A small network was shown many inputs. Here are its activations along a few directions, one row for each input.
In each table, some parts of the input vary, and every possible input appears once, in random order.
Descriptions start from the smaller parts, as in this example, which fits no table here: values(2) and (point or line(9) or (ring(5) and line(6))).
Shared parts are said once, and a part with two or three values counts as separate values.
In the rows, 128 means zero.

Other details of the inputs vary at random and push rows far along two fixed directions, the same in every table; ignore that.

Rows:
R1: [125 124 123 116 114 115 132 106 136  92 143 119]
R2: [125 145 138 138 140 180 142 146 124 153 106 105]
R3: [122 131 157 123 133 148 146 108 135 107 146 105]
R4: [127 156 127 152 142 164 131 151 113 165  96 125]
R5: [128 105 155 113 128  83 133  88 134  87 163 128]
R6: [127 117 119 108 111 109 134 106 143  91 142 121]
R7: [147 143 100 139 139  87  97 152 113 151  67 167]
R8: [101 129 127 130 124 113 128  99 122 118 170 127]
R9: [109 122 137 144 153 191 149 160 115 196 113 110]
R10: [146 109 166 122 123 134 133 123 139 103 164 118]
R11: [119 109 140  99 124 103 126  94 148  72 155 121]
R12: [148 152  71 130 114  82  93 148 122 129  69 165]
R13: [162 149 112 138 106 147 128 158 133 139 106 134]
R14: [105 148 124 151 136 192 151 148 113 187 126 105]
R15: [125 127 135 138 146 172 142 156 119 175 102 112]
R16: [135 121 139 108 107 102 141  88 143  70 158 111]
R17: [136 136 141 121 112 118 147  98 136  93 148 111]
R18: [128 106 153 115 133 123 142 109 135 108 145 111]
R19: [ 91 105 154 127 148 124 132 104 121 135 177 123]
R20: [133 145 141 136 115 117 139 100 123 101 150 116]
R21: [115 147 122 147 132 176 143 144 116 166 119 112]
R22: [103  97 133 112 139 102 126 108 132 124 158 134]
R23: [163 117 113 119 118  76  90 145 135 110 110 168]
R24: [149 108 155 120 122 135 137 131 142 114 152 122]
R25: [115  98 153 115 138 146 148 117 136 122 151 106]
R26: [102 111 143 113 136 143 137 110 139 112 157 113]
R27: [119 138 150 156 156 211 152 165 108 196 101  97]
R28: [137 120  83 121 135  72  85 151 124 137  72 176]
R29: [148 146  74 124 113  87 102 147 127 131  73 159]
R30: [118 119  77 123 140  55  82 143 118 159  94 190]
R31: [101 117 134 118 120 109 136  89 132 104 184 121]
R32: [112 136  78 128 139 101  90 152 121 156  87 170]
R33: [155 125 143 115  95 104 127 102 148  63 171 125]
R34: [121 116 169 131 142 157 150 116 124 125 146  97]
R35: [154 133 114 123 118 121 106 151 141 117 109 151]
R36: [129 147 141 163 151 163 133 154 100 182  99 124]
R37: [127 124  96 111 129  99 103 136 138 116  97 152]
R38: [129 141 150 153 150 192 156 157 111 188 102 103]
R39: [100 129 140 133 127 151 144 106 124 126 169 106]
R40: [150 166 142 170 122 235 156 180 114 187 110  94]
R41: [138 171 124 163 129 179 145 153 107 170  90 111]
R42: [152 161  81 140 114  83 105 143 117 139  75 164]
R43: [135 138  65 123 116  79  97 146 127 138  81 171]
R44: [154 122 144 114  97 121 137 110 150  77 168 117]
R45: [145 107 169 128 126 165 149 135 138 126 160 106]
R46: [106 100 150 118 142 125 134 109 130 120 159 120]
R47: [154 155  73 132 112  75  93 144 121 122  66 166]
R48: [ 99  93 146 109 139  88 120  90 132  99 178 134]
R49: [143 120 150 114 116 136 130 121 150  89 157 122]
R50: [ 94 115 128 115 137 109 118 104 132 116 162 136]
Description of these inputs: line(5) and (values(2) or line(8)).
- Which other rows does R26 become when the line(8) part takes its other values? List them by row number. => R2, R3, R4, R11, R32, R37, R50
- Which other rows agree with R24 in the line(5) part? List them by row number. => R5, R9, R15, R18, R22, R25, R30, R38, R45
- Which other rows does R23 become when the values(2) part takes its other values? List them by row number. => R10

Rows:
R51: [104 135 161 153 162 187 157 137 107 183 122 101]
R52: [ 92 124 177 131 135 137 167  67 118 106 197  83]
R53: [166 133  97 140 133 103  93 180 118 163  59 172]
R54: [117  86 176 103 122 156 155 100 154  84 202  91]
R55: [121 138  50 136 148 105  78 190 111 200  34 186]
R56: [140 123 147 113 103  70 130  74 140  55 179 128]
R57: [166 145 163 114  79 178 171 101 161  45 172  68]
R58: [106 109  87 101 130  51  93 106 136 100 121 169]
R59: [125  82 165  94 130  64 123  77 146  60 183 132]
R60: [100 150 149 163 157 189 156 137  98 191 118  99]
R61: [ 81 151 121 151 141 188 156 127 106 181 136  97]
R62: [165 163  82 155 123 102  90 176 107 166  53 172]
R63: [116 117 146 136 146 208 150 164 127 181 126 103]
R64: [111 123 166 149 163 190 154 146 110 185 123 101]
R65: [123 100  89  98 126  56  87 125 142 104 118 173]
R66: [119 147 137 150 127 212 153 152 122 167 135  96]
R67: [213 162 105 120  74  69 111 128 147  50  85 147]
R68: [ 97 111  92  97 121  40 100  81 137  77 148 160]
R69: [127  86 200 111 137 143 159  95 143  93 194  92]
R70: [169 157  81 150 130 101  83 188 112 174  42 182]
R71: [117 163 124 157 123 214 158 154 118 180 127  98]
R72: [140 109 100  94 106  54  92 111 153  69 141 167]
- The inputs of R52 and R61 match in every part but one. If R51 is changed in the same way as R52 into R61, which row does it become? => R58
- Describe the family of inputs behind these rows. => values(2) and (point or line(10))
- Which other rows does R68 become when the values(2) part takes its other values? List them by row number. => R60
- Which other rows does R53 become when the values(2) part takes its other values? List them by row number. => R54

Rows:
R73: [132 139  71 123 111  53  88 125 124 114 105 175]
R74: [122 143 158 136 114 160 160  98 130 104 174  91]
R75: [169 103 194 130 131 159 151 140 138 122 152 106]
R76: [105 148 110 168 174 197 121 198  93 248  58 138]
R77: [ 90 108 158 129 149 147 147 105 119 138 167 104]
R78: [160  96 186 125 132 149 140 135 137 111 154 109]
R79: [112 113 124 116 122 137 130 121 138 119 156 121]
R80: [130 119  71 104 117  49  76 133 141 108 107 189]
R81: [109 116 159 128 139 133 151 101 124 126 162 108]
R82: [ 98 114 154 130 143 141 145 103 120 129 161 105]
R83: [101 106 166 122 142 132 153  94 127 123 177 105]
R84: [ 94 111 168 127 149 141 147  96 122 124 172 104]
R85: [104  91 147 110 141 151 140 121 139 124 155 109]
R86: [127 135 104 148 152 188 130 196 115 220  62 134]
R87: [104 127 157 130 126 150 151  96 129 113 185 101]
R88: [115 137 103 154 166 205 122 208 108 238  52 136]
R89: [ 94  89 163 109 150 141 139 105 138 116 173 111]
R90: [ 87 104 170 124 154 141 146  96 123 129 179 106]
R91: [143 174 107 170 147 207 131 201 102 219  39 123]
R92: [149 155  72 130  99  67  98 128 124 108  94 164]
R93: [103 101 167 120 144 144 153 104 131 128 173 104]
R94: [193 119 114 114 103  55  80 150 148  85 110 185]
R95: [128 122 162 120 122 153 155 103 137  93 159  89]
R96: [110  96 153 110 139 132 142 111 139 120 162 116]
R97: [152 189  95 173 119 222 142 199 108 207  56 111]
R98: [118 124 149 126 126 123 144  96 125 102 154 106]
R99: [169 141 151 170 157 211 128 217 107 222  61 129]
R100: [145 126 155 116 117 146 154 114 144  96 140 100]
R101: [100 124 145 128 130 137 141 102 128 123 177 115]
R102: [148 141  93 128 118  63 105 126 122 119  87 163]
R103: [127 125  73 116 116  57  85 131 130 119 109 178]
R104: [157 157  71 126  94  69  97 131 130  99  91 163]
R105: [139 151  74 128 111  46  86 122 124 111 100 182]
R106: [114 136 148 134 114 144 155  94 126 108 177  97]
R107: [108 126 148 132 143 118 134 103 118 124 146 122]
R108: [119 169 104 177 155 189 132 184  87 232  56 127]
R109: [147 137  87 116 119  41  86 122 129  95  86 176]
R110: [138 125 168 121 119 155 164 104 140  97 159  88]
R111: [157 142  90 121 112  57 102 127 129 106  84 165]
R112: [135 126 148 118 128 147 140 120 140 102 131 108]
R113: [142 146 139 126 105 153 144 117 141  96 148 105]
R114: [158 129  80 105 109  53  89 132 141  86  79 169]
R115: [104 116 144 121 130 135 135 107 134 118 174 119]
R116: [112 102 144 109 117 157 148 112 148 104 178 101]
R117: [ 95  99 153 119 147 135 137 107 127 128 164 113]
R118: [139 135  88 121 124  41  87 119 123 105  90 176]
R119: [118 126 154 130 132 122 149  98 123 119 155 112]
R120: [144 139 138 121  99 162 153 117 146  90 149  95]
R121: [136 116  70 102 115  62  80 141 146 108 103 184]
R122: [144 142 140 119 103 154 146 117 149  88 148 104]
R123: [122 102  77 102 134  46  77 134 133 118  95 185]
R124: [112 173  95 180 146 214 135 195  91 247  70 124]
R125: [149 138  81 118 114  48  89 125 127  99  83 170]
R126: [173 117 165 130 110 154 137 144 142 108 153 115]
R127: [136 152 137 133 109 147 144 113 133 104 146 108]
- Describe the family of inputs behind these rows. => line(5) and (point or line(10))
- The inputs of R117 and R103 match in every part but the line(5) part. If R78 is changed in the same way as R117 into R103, which row does it become? => R126
- The inputs of R84 and R81 match in every part but the line(5) part. If R76 is changed in the same way as R84 into R81, which row does it become? => R93
- Which other rows agree with R105 in the line(5) part? List them by row number. => R74, R80, R87, R94, R101, R113, R115, R121, R122, R127
- Which other rows does R97 become when the line(5) part takes its other values? List them by row number. => R91, R95, R110, R113

Rows:
R128: [136  97 140  98 117  51 108  85 147  54 167 148]
R129: [137 150 102 134 119 133 122 143 125 135  97 132]
R130: [132 130 126 130 139 123 119 139 124 139 107 139]
R131: [ 98 107 180 133 148 214 175 125 127 155 171  71]
R132: [144 138 129 136 124 135 129 142 127 139 117 134]
R133: [134 134 112 132 129 105 115 132 121 130 105 143]
R134: [130 121 121 133 137 134 117 152 123 154 110 138]
R135: [104 102 181 125 147 192 167 119 134 141 174  83]
R136: [144 140 108 133 123 134 115 155 130 140  98 143]
R137: [137 131 120 132 124 133 129 142 127 143 118 132]
R138: [131 124 125 127 139 118 116 139 127 137 109 143]
R139: [140 129 128 130 129 108 113 132 124 122 119 141]
R140: [131 149 102 136 120 141 129 141 124 139  99 127]
R141: [131  95 139  93 122  52 110  86 148  59 161 148]
R142: [133 117 124 123 137 112 115 139 131 134 114 147]
R143: [122 133 113 131 137 120 126 134 121 147 100 137]
R144: [137 134 101 128 124 133 115 155 131 145  99 143]
R145: [131 122 120 134 137 131 117 152 122 155 109 141]
R146: [142 116 141 106 110  74 121  91 144  66 164 135]
R147: [131 139 104 137 131 113 117 140 116 147  94 143]
R148: [142 140 113 130 122 129 116 145 131 128 106 139]
R149: [ 89 134 168 142 134 187 173  97 120 139 189  79]
R150: [126 127 159 123 117 136 158  91 135  94 170  97]
R151: [110 102 181 121 142 174 160 113 136 126 178  90]
R152: [122 114 131 112 117 131 135 114 142 102 153 116]
R153: [ 91 136 110 138 150 138 124 134 112 172 115 135]
R154: [129 136 110 134 125 158 129 154 127 154 108 125]
R155: [ 88 135 166 142 135 189 172  99 119 142 187  78]
R156: [122 134 162 130 121 181 161 113 133 114 163  82]
R157: [128 119 111 126 141 122 114 154 125 159  97 147]
R158: [139 133 115 133 124 128 123 147 125 147 111 138]
R159: [130 133 177 136 125 175 166 110 130 118 170  85]
R160: [141 136 118 142 136 128 114 155 118 157  95 146]
R161: [133 110 133 104 113  99 122 106 149  79 158 132]
R162: [137  93 137  97 117  50 106  90 148  57 165 153]
R163: [142 157 106 146 122 133 127 147 115 154  90 134]
R164: [ 98 108 127 110 127  70 114  80 131  85 174 140]
R165: [139 134 122 145 138 145 118 162 117 165  97 140]
R166: [142 142 117 130 119 130 119 139 130 123 112 133]
R167: [129 126 119 120 132  98 114 124 129 120 115 144]
R168: [137 136 115 134 129 112 113 138 120 135 105 142]
R169: [127 133 120 135 130 120 126 128 119 134 115 130]
R170: [145 145 125 138 121 129 126 137 124 133 114 132]
R171: [116 126 174 135 132 219 171 131 133 142 167  73]
R172: [141 136 121 135 125 134 126 146 127 145 113 136]
R173: [115  94 141 102 130  99 127 101 141  96 161 125]
R174: [144 140 125 135 122 124 125 136 127 130 117 135]
R175: [130 118 112 128 132 115 114 143 123 144 111 143]
R176: [140 152  99 141 120 114 124 139 118 145  92 141]
R177: [131 124 108 133 133 122 113 152 119 156 102 143]
R178: [138 143 115 143 133 128 116 150 114 154  95 140]
R179: [103 144  98 132 126 126 119 126 122 141 126 137]
R180: [ 98 108 127 109 127  67 114  78 131  83 176 140]
R181: [111 117 177 126 139 167 161 104 131 119 170  87]
R182: [113 106 180 125 143 174 160 114 135 124 171  94]
R183: [145 136 123 135 122 125 125 140 128 134 115 140]
R184: [142 147 117 133 122 139 121 144 128 132 107 131]
R185: [135 134 101 130 125 141 117 159 130 151  98 140]
R186: [139 100 137  97 113  40 104  80 146  44 166 150]
R187: [132 149 103 137 120 141 128 141 123 139 100 127]
R188: [141 135 127 136 125 139 129 144 126 144 119 131]
R189: [133 133 116 134 123 135 130 140 125 144 117 130]
R190: [135 124 122 135 136 132 116 152 123 151 109 141]
R191: [107 116 174 125 139 166 165  99 131 116 169  85]
R192: [127 134 116 131 136 119 122 135 121 141 100 138]
R193: [140 121 135 106 106  66 122  84 142  61 162 133]
R194: [121 128 170 133 128 197 165 121 134 123 165  81]
R195: [137 150 105 138 119 120 128 135 119 140 100 134]
R196: [145 148 112 136 119 114 122 135 123 131 106 139]
R197: [131 104 132  99 113  46 112  76 143  50 164 143]
R198: [ 92 134 114 137 148 136 125 130 112 168 121 132]
R199: [133 126 130 127 137 115 117 133 125 131 114 138]
R200: [138 148 109 132 119 135 122 140 128 129 106 131]
R201: [119 129 120 129 136 124 130 127 122 138 112 129]
R202: [133 151 110 137 121 149 130 143 124 139 102 123]
R203: [103 148  94 137 129 135 119 133 120 151 118 138]
R204: [121 125 174 134 130 209 168 127 135 131 166  78]
R205: [137 133 110 132 122 124 122 143 124 143 111 136]
R206: [133  92 137  98 118  59 109  94 146  68 167 147]
R207: [129 118 119 126 140 124 115 148 128 147 106 145]
- The inputs of R183 and R182 match in every part but one. If R159 is changed in the same way as R183 into R182, which row does it become? => R199
- The inputs of R147 and R201 match in every part but one. If R178 is changed in the same way as R147 into R201, which row does it become? => R181
- Describe the family of inputs behind these rows. => values(2) and line(4) and (point or line(9))
- A walk changes only the line(4) part. It starts at R129 and steps to R163. List the rest of the walk in order. => R197, R192
- Which other rows does R190 become when the line(9) part takes its other values? List them by row number. => R128, R133, R134, R147, R162, R168, R175, R186
- A walk changes only the line(9) part. It starts at R195 and steps to R150. List the rest of the walk in order. => R196, R170, R174, R183, R172, R137, R189
